These are the activations of a small neural network, seen along a few directions. Each row is one input.
In each table, some parts of the input vary, and every possible input appears once, in random order.
A made-up example of a description, with smaller parts first: one of 6 places along a line, together with either a single point or (one of 2 separate values, together with one of 5 places around a ring) or one of 11 places along a line.
Shared parts are said once, and a part with two or three values counts as separate values.

Other details of the inputs vary at random and push rows far along two fixed directions, the same in every table; ignore that.

Rows:
R1: [ 19  23  -8  35   6 -21  40  17 -11   6 -41 -14 -25  -9]
R2: [-58 -15 -10 -23  37   4 -15 -71  63   4  13  22  66  37]
R3: [  3 -22  32 -39 -27  23 -42  22 -25  -4  41  -4  -8 -13]
R4: [ 10 -11   1 -48 -51  33 -29   9 -37  12  27  -1 -30 -22]
R5: [ 15 -28  -3 -36 -50  47 -21  23 -14  -1  18 -13 -49 -38]
R6: [-47  -7 -58 -17  23  14 -10 -81  51   7  19  46  51  23]
R7: [-41 -20 -20 -13  32   9 -28 -54  52 -16  32  30  58  20]
R8: [ 22  22 -16  39   4 -26  33  20  -9   1 -33  -6 -28 -13]
R9: [ 16  26  24  34  18 -33  14  27 -24  -9 -15  -6   9  17]
R10: [ 21  26  21  37  20 -37  10  33 -28 -11 -11   2  10   4]
R11: [ 15  11  25  41  26 -29  26  35  -2 -11 -26 -20  -9  -4]
R12: [  7  10  18  40  31 -29  23  20   6  -9 -20 -14   1   1]
R13: [-47  -6 -38 -35  12  16  -5 -86  51  19  -5  21  43  31]
R14: [ 21  38 -14  28   2 -27  23   5 -29   6 -24   6  -4   9]
R15: [ 17  22 -18  35   5 -24  38   4  -1   2 -32   0 -14  -5]
R16: [  8  13  17  41  29 -28  23  20   7 -12 -18  -8  -1  -1]
R17: [  3  11   3  51  41 -31  18  18  11 -18 -10  10  10   3]
R18: [-38  -5 -42 -26   9  17  -4 -74  45  13  10  25  36  18]
R19: [ 15 -18   2 -45 -51  35 -28  13 -43  11  26  -1 -30 -23]
R20: [ 12  24 -28  45  14 -26  32  -6   4   2 -29   7  -3  -1]
R21: [ 16  22 -23  44   5 -21  30  15  -7  -3 -28   1 -15 -11]
R22: [  0  12   0  51  37 -33  16  12  14 -19 -12   5  19   5]
R23: [ 14 -22  41 -39 -32  28 -36  36 -29  -3  31 -19 -20  -9]
R24: [-25   7 -38 -33  -1  10 -18 -60   9  15  19  34  46  21]
R25: [  8 -40  31 -27 -25  35 -30  33   1  -6  29 -21 -27 -24]
R26: [ 10 -10   6 -50 -52  38 -21   9 -32  16  15 -13 -29  -6]
R27: [  7 -26   4 -41 -43  43  -9  12  -8  15   8 -24 -44 -26]
R28: [ 10  27  22  33  21 -38  17  20 -20 -10 -15  -4  13  23]
R29: [  9  24  -7  30   4 -21  40   6  -4  11 -45  -9 -21  -3]
R30: [  0 -38  26 -34 -19  30 -31  26   8  -7  29 -19 -23 -20]
R31: [  8 -10   7 -53 -54  36 -17   9 -32  15  15 -14 -30  -4]
R32: [ 16  20  16  40  24 -40   6  22 -30 -14  -4  10  15   6]
R33: [-44 -21 -15 -21  31   6 -18 -62  59  -5  27  24  62  27]
R34: [ -2 -38  43 -44 -25  37 -24  25   4   2   9 -32 -30 -15]
Each input here is: one of 2 separate values, together with either one of 6 places along a line or one of 11 places along a line.
- The inputs of R28 and R31 match in every part but the choice among 2 separate values. If R12 is changed in the same way as R28 into R31, which row does it become? => R27
- Which other rows does R3 become when the choice among 2 separate values takes its other values? List them by row number. => R4
- Which other rows does R21 become when the place on the line of 11 takes its other values? List them by row number. => R1, R5, R6, R8, R13, R15, R18, R20, R27, R29

Rows:
R35: [  0 -19  -1 -67 -63  58 -30   4 -32  19  15   0 -39 -13]
R36: [ 11   1 -16 -24 -34  18 -11  -2 -34  13   0  10 -25 -27]
R37: [ -4 -42  37 -54 -26  40 -52  22  -3  -4  49  -9 -17 -28]
R38: [ 16  26  -4  56  26 -41  40   5   7  -5 -48  -9  -9   2]
R39: [-35  -8 -23 -21  15  13  -8 -59  49   4  -2   8  33  26]
R40: [-21 -11  15  -6  20  -4 -20 -14  16  -9  21  14  24  11]
R41: [-27  -1 -42 -23   1   4   1 -67  32  20  15  18  36  13]
R42: [  5  19  10  58  44 -36  36  24   6  -9 -38  -3   1   3]
R43: [ -3  17 -27   5   5 -10  25 -26   9  13 -13   2   6  13]
R44: [-26 -15 -48  -3   8  21  -7 -48  58 -13  12  15  29  22]
R45: [  5 -25   2 -63 -55  53 -17   3  -7  20  23 -23 -39 -14]
R46: [ 30  38 -45  66   8 -31  52  15   0  -9 -27   1 -15   6]
R47: [ 16  53 -23  45  10 -34  38   4 -35   8 -49  15 -10  11]
R48: [-12 -50  32 -48 -27  53 -29  19   7   2  28 -19 -26 -24]
R49: [ 23  39 -19  52  14 -43  52   1 -10   9 -38  -3 -12   3]
R50: [ 12  55 -22  45   8 -31  42   8 -33   6 -51  16  -7  17]
R51: [ 35 -10  25   7 -31   5  11  54 -20   0 -21 -40 -60 -41]
R52: [ -4 -46  36 -51 -26  35 -47  22  -4  -7  46  -6 -17 -26]
R53: [ 21 -11  45   8 -17  17  11  74 -20  -6 -16 -33 -52 -22]
R54: [ 21  42 -17  48  11 -39  54   8 -10   7 -43  -5 -12  12]
R55: [ 17  50 -24  46  11 -37  39   6 -36   7 -50  16 -11   7]
R56: [ 36  -1  47   3 -22  -3  -5  61 -49 -10   7 -31 -29 -11]
R57: [-31   9 -43 -25  -1  10 -11 -69   7  19   4  40  33  21]
R58: [-32   7 -37 -28   0  15   7 -60  34  16   7  16  34  34]
R59: [-27  -3  -3 -23  21  -2 -26 -45  17  -3  29  17  63  40]
R60: [ 37 -11  22   6 -26   5   9  49 -18  -4 -20 -36 -59 -47]
R61: [ 14 -35  13 -42 -43  49 -47  29 -13 -17  57 -13  -9  -2]
R62: [ 21  38  18  51  29 -51  24  24 -23 -13 -22  -2  22  29]
R63: [ -4 -16  36 -17  -6  11 -21  28  -5 -11  17  -6 -11   0]
R64: [ 21  39  17  50  31 -49  21  21 -24 -12 -20  -4  22  28]
R65: [-31   9 -46 -24  -3   7 -13 -67   6  19   7  40  37  14]
R66: [ 39  -1  46   4 -22  -5  -8  57 -47  -7   8 -28 -28 -11]
R67: [ 10  20   7  61  45 -40  32  20   7  -6 -31   2   5 -11]
R68: [ -2 -21  -3 -63 -60  55 -28  -1 -33  18  18   0 -37 -20]
R69: [ 15 -11  24 -19 -11   3 -26  15 -22  -7  27  -9   7 -10]
R70: [ 16  48 -28  49  11 -41  36   3 -36  10 -44  16  -8   2]
R71: [ 45   4   9  -1 -40   6  18  48 -36  15  -8 -31 -64 -43]
R72: [-21  -7  -6 -20  20  -9 -28 -47  17  -3  33  24  65  27]
R73: [-13  -9   0  19  33 -13   7 -10  25  -3  -5  12  22  -5]
R74: [  1  23 -56  20  -6   3   9 -19  -5  -4  -6  32   5  13]
R75: [ 35   6  49   1 -26   1  -4  69 -48 -10   3 -32 -28   0]
R76: [ 26  -9  48  11 -13  -6  -8  68 -32 -13   7 -23 -40 -32]
R77: [  5 -26  -7 -63 -61  49 -34   0 -33  19  22   6 -35 -32]
R78: [-35 -13  -4 -15  34  -5 -28 -44  34 -11  31  29  51  10]
R79: [-43 -22 -11 -12  32   8 -14 -44  47   3  15  17  43  14]
R80: [ -6  -2   9 -10   7  -9 -21 -15  -3  -3  26   5  40  16]
R81: [-27  12 -47 -25   1   8 -15 -68   8  20   8  43  36  10]
R82: [ 13  27  -4  55  25 -38  44   8   6  -8 -49 -12  -9   2]
R83: [  5  27  20  58  42 -49  25  24  -7 -20 -21   4   8   9]
R84: [ 25 -18  40  13 -14   7   6  66 -21  -3  -8 -30 -48 -42]
R85: [-37 -22 -13 -12  34   7 -14 -48  46  -1  17  22  45   2]
R86: [ -1 -43  17 -59 -44  55 -28  11   8   5  13 -30 -40 -22]
R87: [-17   7  14  13  32 -17  -6  -5  13 -13   4  11  25  21]
R88: [  7  18  11  62  42 -39  36  19   6  -7 -35   0   1   0]
R89: [-24 -16   8  -6  17  12  -4 -10  28   0   1   5  16  12]
R90: [-11 -47  33 -51 -27  56 -32  22   8   4  25 -21 -27 -18]
R91: [ 33 -11  24   6 -28   6  10  54 -19   0 -22 -42 -62 -36]
R92: [-26  -5  -6 -20  21  -7 -29 -45  17  -1  33  16  63  34]
R93: [  4 -51  14 -60 -48  51 -33   8   8   6  22 -24 -38 -37]
R94: [ 26  37  12  54  35 -56  18  18 -22 -10 -14   2  26  10]
R95: [  4  34  23  57  39 -46  27  33  -6 -21 -26   3  10  20]
R96: [ 31 -20  18  26 -19  23   7  76 -10 -21   1 -26 -55 -30]
R97: [-36 -11 -22 -23  12  13  -7 -57  51   3  -3  11  33  27]
R98: [-23  -4 -44 -24   3   2   1 -67  33  17  15  23  35  10]
R99: [ 10  34  -3  52  23 -33  45  14   9  -8 -54 -12  -7  14]
R100: [-29 -12 -27 -19  17   8 -13 -61  50   6   6  14  36   6]
R101: [-41 -13  -2 -14  32  -5 -28 -40  34  -7  30  23  50  22]
R102: [-17   4  12  13  33 -19  -5  -5  13 -14   5  12  25  17]
R103: [-14 -13  -9   7  14   9 -20   0  25 -27  32  17  20  14]
R104: [  3 -29   1 -60 -55  50 -14   0  -8  18  26 -22 -39 -20]
R105: [-23  -2 -45 -24   5   3   0 -69  32  15  16  21  34   6]
R106: [  9   2 -15  -9 -19   4  12  -3  -5  17  -1 -12 -19 -10]
- What is each input in this table made of? => one of 6 places along a line, together with either a single point or one of 11 places along a line
- The inputs of R70 and R91 match in every part but the place on the line of 6. If R77 is changed in the same way as R70 into R91, which row does it become? => R93
- The inputs of R103 and R96 match in every part but the place on the line of 6. If R83 is changed in the same way as R103 into R96, which row does it become? => R48
- Which other rows does R69 become when the place on the line of 11 takes its other values? List them by row number. => R56, R59, R62, R64, R66, R72, R75, R80, R92, R94
- Which other rows agree with R46 in the place on the line of 6? List them by row number. => R41, R43, R45, R49, R54, R58, R71, R98, R104, R105, R106
- Which other rows does R76 become when the place on the line of 11 takes its other values? List them by row number. => R37, R40, R52, R63, R78, R83, R87, R95, R101, R102
